These are the activations of a small neural network, seen along a few directions. Each row is one input.
In each table, some parts of the input vary, and every possible input appears once, in random order.
Descriptions start from the smaller parts, as in this example, which fits no table here: one of 3 separate values, together with either a single point or one of 9 places around a ring or (one of 5 places around a ring, together with one of 6 places along a line).
Shared parts are said once, and a part with two or three values counts as separate values.
In the rows, 128 means zero.

Other details of the inputs vary at random and push rows far along two fixed directions, the same in every table; ignore that.

Rows:
R1: [171 120 111 139 168 132 111 175 125 161 179 129 126  97  87 113]
R2: [115 117 106 112 134 150 135 161 115 150 127 114 115  95 138 101]
R3: [130 140  41 178 125  96 115 159  63 104 129  49 118  21 123  81]
R4: [116  98 162  87 146 182 153 137 149 163 138 141 129 172 140 123]
R5: [152 115 168 103 125 158 177 130 148 144 132 152 156 151 137 157]
R6: [173  91 114 131 165 133  81 156 128 155 172 117 101  92 102 111]
R7: [105  88 105 128 151 159 119 151  98 138 148  93 109 101 143  93]
R8: [108 130  36 158 128  90  91 156  72  97 124  56 106  16 134  76]
R9: [133 107 152 102 135 176 175 146 131 159 144 156 133 158 144 149]
R10: [141 120 159  96 123 160 171 134 140 144 140 157 146 156 139 157]
R11: [160 206 159 181 102  15  61  61 167  73  96 168 135 182  80 167]
R12: [118 149  43 152 125  86 109 159  87 112 106  61 125  15 117  64]
R13: [149  78 174  95 128 179 154 120 154 146 139 140 126 136 155 154]
R14: [111 212 150 163  66  29 105  47 149  50  70 155 149 174 124 172]
R15: [123 100 156 104 148 182 172 139 131 161 150 148 137 177 135 135]
R16: [171 112 179  99 151 139 110 136 183 174 154 170 124 163  97 144]
R17: [128  96 155 114 139 195 158 131 129 154 156 138 129 167 149 152]
R18: [126  91 161 112 145 191 158 134 126 158 164 133 126 174 149 143]
R19: [124  95 166 100 122 165 136 117 143 141 134 151 119 155 158 153]
R20: [111 124  86 138 146 145 147 155  95 136 133 106 130 108 122 107]
R21: [103 217 157 134  70  23 102  51 167  63  44 167 151 171 116 153]
R22: [ 87 136  30 176 134  91  81 148  70  89 113  57 106  36 125  64]
R23: [114 112 157  96 133 172 149 129 152 150 122 149 131 165 134 134]
R24: [102 218 148 173  62  23  99  39 150  49  58 167 144 192 123 168]
Each input here is: one of 4 separate values, together with either a single point or one of 5 places along a line.
Changing only the choice among 4 separate values turns R14 into R21. The same change can be made to R3. Which row results?
> R12
List by row number the other rows that have the choice among 4 separate values in common with R7.
> R6, R8, R13, R19, R22

Rows:
R25: [131 154 122 139 120  90 109 116 135 112 113 133 132 125 112 127]
R26: [ 98 150 101 152 105  87  97 105 112  89 101 111 116 111 137 119]
R27: [152  98 148 104 145 170 144 152 140 163 158 138 126 130 131 135]
R28: [103 162  93 151 112  79 112 117 109  94  94 110 131 103 121 107]
R29: [141 106 116 120 149 151 128 159 120 153 152 118 119 103 123 114]
R30: [127 122 173 100 118 151 154 109 156 135 120 160 140 173 143 156]
R31: [121 101 115 119 144 169 145 155 110 149 148 110 122 113 140 113]
R32: [128 152 123 143 122  91 107 115 134 113 114 133 129 132 111 125]
R33: [148 107 115 124 146 153 133 160 116 152 157 115 121  99 125 119]
R34: [125 159  98 161 124  78  97 122 115 103 116 115 126 109 106 114]
R35: [141 125 171 113 130 139 131 112 160 140 132 163 133 178 124 154]
R36: [126  99 116 120 142 170 150 154 109 147 150 111 124 111 142 119]
R37: [108 164  95 151 108  79 116 118 110  94  95 108 133  98 123 111]
R38: [120 101 115 114 143 167 146 155 112 150 144 111 122 111 140 112]
R39: [115 151 119 143 111 100 128 110 122 102 105 124 135 129 130 130]
R40: [140 144 152 131 120 109 122 108 148 119 123 152 135 157 119 149]
R41: [140 107 113 127 151 152 125 159 116 151 155 114 118 107 121 113]
R42: [127 136 164 114 110 132 149 102 150 122 112 154 141 166 140 156]
R43: [135 155 123 143 118  89 112 116 133 111 115 131 132 124 113 130]
R44: [115 112  81 140 143 145 131 162  87 134 143  86 118  78 133  95]
R45: [146 145 213 111 108 119 135  71 189 121 115 200 147 229 125 190]
R46: [105 151 119 140 115 101 121 111 123 106 104 125 132 136 126 122]
R47: [140  87 125 123 148 153 106 141 127 143 153 108 108 103 133 115]
R48: [141  85 162  91 139 199 172 145 137 166 155 140 132 147 154 148]
Describe the family of inputs behind these rows.
> one of 2 separate values, together with either a single point or one of 11 places around a ring
Changing only the choice among 2 separate values turns R46 into R35. The same change can be made to R30. Which row results?
> R25
Which other rows does R41 become when the choice among 2 separate values takes its other values? List them by row number.
> R31

Rows:
R49: [142 167 127 134 115  78 132 115 140 111 102 127 149 122 107 121]
R50: [100 151 139 144 118  86  91  86 145  97  99 138 126 168 114 123]
R51: [132 133 134 145 124 132 114 122 122 124 144 121 116 142 135 141]
R52: [141 111 177  88 134 174 151 132 163 166 151 190 128 188 135 168]
R53: [144 149 170 132 128 123 146 104 153 126 127 160 152 195 112 151]
R54: [129 162 138 123 103  87 114 110 144 110 103 160 130 137 123 148]
R55: [140 139 127 145 139 122 133 132 122 128 140 130 138 137 110 131]
R56: [146  97 124 110 133 168 132 159 119 155 157 106 110  86 151 125]
R57: [149  93 121 128 140 174 135 152 113 150 162 103 113  97 147 131]
R58: [140  98 122 106 132 167 129 163 123 159 152 110 106  82 151 121]
R59: [122 126 113 133 125 104 107 116 127 107 111  99 125  95 127 103]
R60: [ 80 183  88 147 101  93 165 121  94  92  74 101 155 116 131 101]
R61: [109 129 129 125 128 115 101 112 142 118 107 127 120 135 121 114]
R62: [128 145 107 128 138 113 126 152 124 141 117 122 132 109 103 102]
R63: [129  82 120 130 161 173 127 145 111 145 160 101 116 120 131 107]
R64: [137  76 137 121 147 177 131 136 123 143 160 117 116 128 147 132]
R65: [150 100 130  96 136 164 149 166 131 160 154 139 122  99 138 135]
R66: [132 109 113 113 131 157 117 161 116 151 147 108 104  85 145 115]
R67: [141  87 141 122 147 164 133 126 131 139 145 111 129 122 136 122]
R68: [122 102 170  99 128 153 120 107 160 139 124 161 117 173 143 151]
R69: [ 68 133  68 147 111 122 148 132  72  96 100  75 124  80 160  94]
R70: [115 121 104 157 133 112  97 115 105 103 133 106 113 120 127 115]
R71: [156 107 111 125 144 151 150 161 115 150 151 110 136  84 124 119]
R72: [126 121 113 145 127 107 111 111 122 103 113  97 130  97 125 108]
R73: [116 127 113 128 124 103 103 119 133 111 106 104 121  92 126 100]
R74: [149 129 222  99 132 156 166  97 183 154 138 199 155 247 121 179]
R75: [146 159 142 147 116  92 130 100 142 104 110 142 152 146 112 150]
R76: [119  97 153 112 138 157 116 120 138 142 146 147 113 167 137 138]
R77: [115  86 109 117 152 170 115 155 115 152 154 114 102 111 140 110]
R78: [138  82 118 125 141 157 125 139 114 136 149 101 115  89 146 119]
R79: [128 112  94 129 149 149 128 176 100 155 161 123 114 102 118 114]
R80: [ 85  79  88 111 143 198 178 168  78 149 138  71 126  81 165  86]
R81: [123 136 149 148 119  99 110  82 146  94 106 129 138 161 123 137]
R82: [139 165 114 154 102  68 117 105 125  90 107 135 139 111 117 145]
R83: [135 174 117 141 109  66 116 110 135  98  98 128 146 111 108 127]
R84: [141 164 123 158 125  85 131 114 129 107 110 125 150 137 102 124]
R85: [156 112 172 115 139 159 158 125 152 148 148 160 145 171 126 161]
R86: [118 174 116 141 125  83 116 122 136 120 101 137 138 141  99 113]
R87: [102 131 102 139 135 110  92 122 124 116 114 109 115 117 119  97]
R88: [144 112 130 102 140 155 143 158 132 157 143 135 129 108 122 121]
R89: [ 95  96  97 106 129 203 184 171  81 153 144  91 121  95 178 115]
R90: [ 76 183  96 146  83  86 158 107  97  80  74 130 148 130 147 133]
R91: [135 167 128 130 114  78 126 118 145 117  96 131 144 119 107 117]
R92: [117 155  90 141 135 101 114 147 117 129 122 122 128 106 104 106]
R93: [124  89 114 111 140 156 112 150 118 142 141 110 106  89 144 108]
R94: [123 161 115 154 120  85 112 118 119 107 125 145 128 142 112 139]
R95: [128 115  98 128 155 149 132 173 106 158 156 117 122 106 110 104]
R96: [147 163 128 153 122  86 133 110 133 108 106 123 153 130 103 127]
R97: [158 119 222  72 119 157 165 103 198 156 126 200 151 205 138 185]
R98: [125  91 117 110 147 157 117 148 124 145 136 104 114  92 135  97]
R99: [117 180 130 148 121  73 116 109 138 110 100 147 144 164  91 123]
R100: [134 139 128 150 115 118 115 116 125 113 133 120 120 132 135 141]
R101: [150  91 228  94 118 171 150  69 190 134 132 189 139 225 156 198]
R102: [135 144 113 123 132 112 130 147 127 138 117 120 135 100 109 103]
R103: [140 174 116 155 115  68 128 106 131  97  96 119 153 117 101 122]
R104: [129 105 133 104 137 175 124 155 130 163 154 127 104 124 145 133]
R105: [138 109 127 102 150 167 143 165 132 167 150 138 125 120 120 123]
R106: [123 101 169 115 135 153 123 105 146 132 143 154 119 184 142 152]
R107: [137 101 222  80 109 152 138  79 195 135 117 192 133 204 157 184]
R108: [125 111 126 120 137 165 120 150 120 155 161 122 104 134 138 129]
R109: [124 150  96 156 140 100 117 143 104 122 133 116 131 113 103 110]
R110: [113 126 130 143 136 116 105 109 127 113 125 119 123 147 121 115]
R111: [124 139 101 128 128 113 115 152 117 133 127 135 119 103 117 123]
R112: [137  77 124 110 142 166 127 149 120 146 151 106 111  89 150 117]
R113: [ 77 186  98 145  91  88 162 107 102  81  69 124 157 132 139 122]
R114: [124 107 111 117 143 171 119 164 115 163 160 114 100 109 142 118]
R115: [146 136 127 123 117 114 133 137 130 126 131 137 133 107 129 141]
R116: [140 166 113 163 107  71 114 104 121  90 110 134 140 119 115 145]
R117: [138 164 133 158 106  78 117 100 132  93 112 152 140 150 116 157]
R118: [136 151 132 145  98  94 114 100 136 100 114 124 126 122 134 146]
R119: [150 113 167 117 136 159 150 128 141 146 158 167 132 176 131 167]
R120: [118 144 102 155 126 111  98 132 104 117 138 107 109 118 128 120]
Describe the family of inputs behind these rows.
> one of 6 places along a line, together with either a single point or one of 11 places around a ring
Changing only the place on the line of 6 turns R106 into R110. The same change can be made to R68. Which row results?
> R61
Changing only the place on the line of 6 turns R90 into R69. The same change can be made to R52. Which row results?
> R77
Start at R86 and move only the place on the ring of 11, one step at a time. The first step leads to R62. Which rows follow, in order?
> R102, R91, R49, R103, R96, R84, R53, R74, R99

Rows:
R121: [155  71 159  93 172 200 147 164 149 188 178 145 125 150 121 127]
R122: [139  91  76 136 155 149  96 178  93 149 163  83  93  52 126  91]
R123: [106 157 195 124  88 100 127  44 176  87  82 181 145 222 146 178]
R124: [107  97  53 134 160 165 134 192  72 150 146  64 112  42 133  65]
R125: [111 163 159 130 104 103 143  83 153 102  89 156 153 187 125 152]
R126: [118 176  82 163 117  52  74 124 115 100 104 115 114  94  99 104]
R127: [144 158 158 149 113  87 106  85 150  99 120 161 135 178 112 165]
R128: [113 160 193 130  88 101 138  47 171  88  87 177 152 224 140 183]
R129: [ 88 175  79 155 104  68 104 121 100  90  91 107 123  94 122 102]
R130: [125 181 109 156 109  40  77  98 142  90  83 131 130 115  94 115]
R131: [169  89 174  96 160 194 159 153 151 181 179 162 132 169 122 153]
R132: [ 88 170  76 161 113  75 104 121  99  89  91 101 125  99 120  95]
R133: [114 175 106 176 113  43  67  90 126  76 101 126 122 136 101 120]
R134: [ 99 174 180 124  91  98 131  66 166  99  84 184 144 219 136 169]
R135: [145  72 158  90 148 213 185 158 128 174 162 126 134 133 155 135]
R136: [127  97 174  92 136 205 178 138 143 169 155 158 133 187 153 160]
R137: [117 108  80 141 147 154 142 164  85 139 142  71 123  75 132  87]
R138: [155 166 198 129  89  74 110  58 189  93  97 186 145 191 123 191]
R139: [ 95 173 100 145 102  63 109 103 120  84  75 117 136 109 120 109]
R140: [134  79 192  73 134 200 168 124 161 164 143 153 132 171 160 152]
R141: [150 174 163 131 101  76 111  92 166 107 105 169 142 163 109 162]
R142: [146 120  77 148 160 137 120 183  87 153 169  98 114  77 105  99]
R143: [118 160 192 119  82  90 138  49 177  86  79 180 152 205 145 183]
R144: [180  73 168  88 155 198 154 162 152 184 179 136 126 120 136 142]
R145: [ 95 171  68 167 116  79 114 130  89  93  99  92 130  92 114  96]
R146: [129 107  71 142 168 145 107 189  88 159 170  92 103  74 109  82]
R147: [105 188 104 160  97  52 123  97 118  77  72 124 149 122 115 120]
R148: [143  80 187  89 130 203 182 124 148 158 151 157 137 174 163 169]
R149: [172  75 164  95 146 198 144 157 144 174 180 142 115 129 147 157]
R150: [139  79 147  89 148 215 185 170 121 178 165 133 131 132 153 135]
R151: [161  72 193  83 145 190 136 127 173 171 160 165 118 168 143 162]
R152: [130 168 187 128 112  81 106  70 181 107 102 191 144 220 103 165]
R153: [159  86 185  79 147 188 141 141 170 180 160 169 121 170 133 153]
R154: [121 152 161 120 100 100 141  83 156 102  91 148 148 164 136 149]
R155: [ 89 165  83 170 103  71  92 103  98  75  92  98 120 104 131 106]
R156: [140 191 110 160 103  37  91 101 142  86  90 134 142 108  94 126]
R157: [120 162 172 114  96  97 147  77 168 102  81 171 156 185 133 162]
R158: [158  65 165  94 172 202 144 157 149 186 182 136 122 151 127 127]
R159: [136 171  85 179 130  53  90 122 109  92 114  99 132  91  88 100]
R160: [112 106  41 134 151 158 142 205  62 153 154  65 109  27 137  73]
R161: [152 111  57 140 157 145 117 207  80 161 174  79 106  28 116  89]
R162: [111  87  52 137 163 170 130 193  67 151 154  47 107  32 139  58]
R163: [141  81 182  91 129 205 177 129 141 158 157 155 131 173 165 169]
R164: [117 101  76 132 136 152 135 165  84 133 145  82 112  62 148  99]
R165: [154  64 177  96 163 201 140 141 154 177 178 151 120 168 135 146]
R166: [127 177 117 158 107  40  74  89 145  84  84 123 127 118 100 117]
R167: [149 103  83 151 160 141 115 169  92 142 166  88 115  68 113 100]
R168: [ 98 180  67 169 107  67 119 131  86  90  97 101 130  86 119 103]
R169: [134 186  96 175 121  43  93 111 122  89 102 123 140 113  82 113]
R170: [116 103  49 129 152 158 142 199  69 150 150  66 114  30 134  72]
R171: [130  72 189  76 131 204 164 121 156 160 147 156 127 169 167 161]
R172: [108  97  80 129 137 155 123 162  84 133 144  82 105  64 149  95]
R173: [132  80 181  95 134 210 171 125 143 159 159 151 129 186 162 166]
R174: [ 91 171  82 150 106  68 105 118 104  88  87 105 127  93 120  99]
Changing only one part turns R166 into R151. The same change can be made to R144. Which row results?
> R138
Changing only one part turns R142 into R169. The same change can be made to R134. Which row results?
> R124
Describe the family of inputs behind these rows.
> one of 6 places along a line, together with either one of 4 separate values or one of 5 places around a ring
Which other rows does R157 become when the place on the ring of 5 takes its other values? List them by row number.
> R124, R125, R139, R147
Which other rows does R156 become when the choice among 4 separate values takes its other values? List them by row number.
> R121, R130, R169
